Each row below holds a small network's activations on one input, seen along a few directions.
Each table varies a few parts of the input and shows all the possible inputs, shuffled.
A made-up example of a description, with smaller parts first: one of 2 separate values, together with either a single point or one of 9 places along a line or (one of 4 places along a line, together with one of 5 places around a ring).
Shared parts are said once, and a part with two or three values counts as separate values.
(in the rows, 128 means zero)

Other details of the inputs shift rows strongly along three fixed directions, in all tables alike. That doesn't count.

A family of inputs:
x1: [156 121 126  94 161 112 127 143 197 126 172]
x2: [128 167 151  81 118 151 157 150 135 138 117]
x3: [127 137 138 152 149  95 131 143 167 125 137]
x4: [123 143 163 133 155 114 145 121 174 109 170]
x5: [ 84 146 117 144 146 123 146 179 127 133 134]
x6: [121 149 100 111 104 138 130 141  84 135  86]
x7: [133 150 138 112 129 145 133 127  91 105 140]
x8: [164 157 159 112 129 110 133 120 147 116 151]
x9: [143 189 147 102  98 123 133 123 150 123 169]
x10: [155 112 121 160 118 110 100  75 120 114 153]
x11: [ 88  66 123 175 128 135 107 123 152 142 108]
x12: [173  91  83  75 118 159 108 112  86 140 122]
x13: [164 131 129 131 120 127 118  77 103 131 168]
x14: [100 171 110 114 138 147 160 174  90 103 118]
x15: [141 116 120 113 113 160 126  89  64 125 123]
x16: [109 172 125 117 131 145 137 183  84 108 130]
x17: [116 126 123 163 156 102 128 124 147 117 155]
x18: [104 115 133 149 125 125 135 124 168 139 138]
x19: [110 122 158 130 132 112 127 143 181 137 120]
x20: [101  58 130 169 139 127 106 132 154 155  94]
x21: [156 159 154 105  99 139 125 108 131 135 166]
x22: [151 104 147 125 116 122 117  70 153 134 121]
x23: [121 149 155 124 135 104 151 128 202 134 138]
x24: [104 160 103 119 116 145 146 160  89 100 106]
x25: [145 125 167 131 161 107 137 113 163 121 152]
x26: [140 126 140 146 114 118 114  99 161 142 166]
x27: [184 116 137 128 135 123 114  73  92 122 140]
x28: [ 85  97 129 176 122 113  99 155 167 135 124]
x29: [119  65  95 179 116 118  87 104 110 148  83]
x30: [171 125 129 124 126 118 135  69 120 114 128]
x31: [101  87 117 175 165 101 130 143 148 150 114]
x32: [169 127 121  63 111 142 119 131 186 146 158]
x33: [ 88 102 131 158 149 116 143 160 185 151 105]
x34: [101 117 139 128 151 134 140 168 121 139 105]
x35: [176 131 125 111 101 137 117  78  97 148 129]
x36: [146 173 127 111 144 124 146 144  99 119 134]
x37: [135 127  93 117 135 151 143 125  47 114  82]
x38: [148 116 126 141 108 121 114  74 139 142 156]
x39: [ 88 139 138 135 157 123 145 211 139 143 114]
x40: [141 118  99 113  87 158 102 119  42 134  71]
x41: [131  86  90 154 132 137 110 119  57 146  89]
x42: [163 143 130 135 131 118 121  86 111 113 169]
x43: [132 117 125 156 165  97 135 120 141 128 133]
x44: [121 172 140 103 117 142 145 142 119  99 135]
x45: [113  93 144 149 119 133 111 116 154 141 135]
x46: [113  48  96 176 151 126 120 106  99 147  82]
x47: [ 86 117 135 141 140 138 133 169 123 130 125]
x48: [100 111 122 154 135 134 118 160 108 135 128]
x49: [157 150 151 102 128 126 143 103 134 109 131]
x50: [126 183 121 112 117 123 144 145 112 105 144]
x51: [115  59  89 143 148 112  97 163 185 130 116]
x52: [104 176 135  93 150 146 166 190 102 111 102]
x53: [121 168 132 102 128 142 163 141 110 124 146]
x54: [156 121 143 128 111 129 110  76 119 104 150]
x55: [104 163 136  89 141 153 166 183  99 130 101]
x56: [ 69 143 116 139 119 131 141 177 150 125 107]
x57: [132  97  81 153 123 130 111 111  57 121  73]
x58: [158 110 156 131 133 112 119  88 148 116 136]
x59: [149 147 138 101 107 146 127 133 107 145 119]
x60: [125 140 108 130 106 147 112 145  64 106 110]
x61: [150 115 122  85 118 120 110 135 217 139 154]
x62: [168 134 134 116 114 124 129  78 131 148 138]
x63: [109  93 130 152 113 128 108  99 152 127 121]
x64: [ 72 145 139 130 119 133 129 186 155 124 117]
x65: [139 189 143  99 100 119 141 117 152 122 166]
Each input here is: one of 5 places around a ring, together with either a single point or (one of 2 separate values, together with one of 6 places around a ring).
The inputs of x42 and x9 match in every part but the place on the ring of 5. If x27 is changed in the same way as x42 into x9, which row does it become?
> x40
List by row number the other rows that have the place on the ring of 5 in common with x11.
> x2, x18, x20, x21, x26, x32, x33, x35, x38, x45, x59, x62
Change only the place on the ring of 5 in x23. List by row number the other rows that result.
> x30, x33, x37, x46
Change only the choice among 2 separate values in x25. List by row number the other rows that result.
> x7
Change only the place on the ring of 5 in x53. List by row number the other rows that result.
> x14, x18, x24, x56
Change only the choice among 2 separate values in x39. List by row number the other rows that result.
> x48

A family of inputs:
x66: [106 147 109 114  95 154 109 177 109 116 115]
x67: [138  98 131 144 100 144 110  52  65 122  95]
x68: [ 81 119 155 124 155 118 153 179 223 133 123]
x69: [135  52 112 172 182 111 101 140  95 134  81]
x70: [102 123 187 136 198 110 152 197 192 130 136]
x71: [ 78 138 137 140 136  98 124 193 220 111 142]
x72: [132  90 133 126  89 155 108 108 117 143 101]
x73: [118 146 150 127 140 136 151 126 131 142 150]
x74: [122  50 105 141 138 140 109  97 132 148 102]
x75: [152 155 108  83 122 134 140 150 121 147 131]
x76: [136 154 115  93  98 142 114 155 120 128 155]
x77: [157 169 115  79  80 156 126 136  78 133 101]
x78: [ 74 141 126 143 121 149 133 176  82 143  98]
x79: [138 176 126 110 133 123 162 130 101 112 112]
x80: [169 103 145 113  99 142 105  66 137 156 151]
x81: [ 85 167 162 154 147  93 138 161 195  99 164]
x82: [ 96 144 121  85  93 161 141 179 100 124  72]
x83: [ 78  50  70 214 171 115 116 142  98 144  62]
x84: [192 101 147 124 159 121 106  78 105 101 162]
x85: [136  70  99 161 119 121  87 113 127 162 107]
x86: [157 193 140 102 112 125 144 122  93 136 148]
x87: [142 182 161 129 116 109 140 113 139 129 147]
x88: [ 99 131  89 114 131 137 140 191 117 127  67]
x89: [172 125 155 157 123  97 100  44 154 127 208]
x90: [149 154 132  92 127 126 135 122 169 103 162]
x91: [103 128  82 111 142 138 141 192 114 140  80]
x92: [168 115 123 140 136 122 129  58 113 105 169]
x93: [ 67 149 183 168 143 115 150 173 198 137 139]
x94: [153 168 108  73  88 147 128 130  79 122  86]
x95: [132  76 100 182 145 107 117 102 103 149 114]
x96: [112  86  85 174 131 135 110 122  77 123 128]
x97: [125  76 127 162 166  91 110 116 234 126 176]
x98: [124 171 122 115 129 136 149 133  99  89 136]
x99: [144 163 176 105 133 124 166  90 154 114 158]
x100: [156 158 140  60 110 157 147 127 123 145 148]
x101: [113  64 118 171 149 130 126  88 108 137 109]
x102: [116 169 121 128 119 121 139 141  93 120  92]
x103: [191  99 133 118 124 110 101  53 176 134 206]
x104: [140 193 146 110  97 140 132 119  97 102 160]
The inputs of x82 and x71 match in every part but one. If x67 is changed in the same way as x82 into x71, which row does it become?
> x81
What do these inputs look like to the network?
> one of 3 separate values, together with either a single point or (one of 2 separate values, together with one of 6 places around a ring)
Change only the choice among 2 separate values in x83. List by row number the other rows that result.
> x91
Change only the choice among 3 separate values in x103. List by row number the other rows that result.
> x75, x100
Change only the choice among 3 separate values in x99. List by row number the other rows that result.
> x79, x98
Change only the choice among 2 separate values in x103. List by row number the other rows that result.
> x96
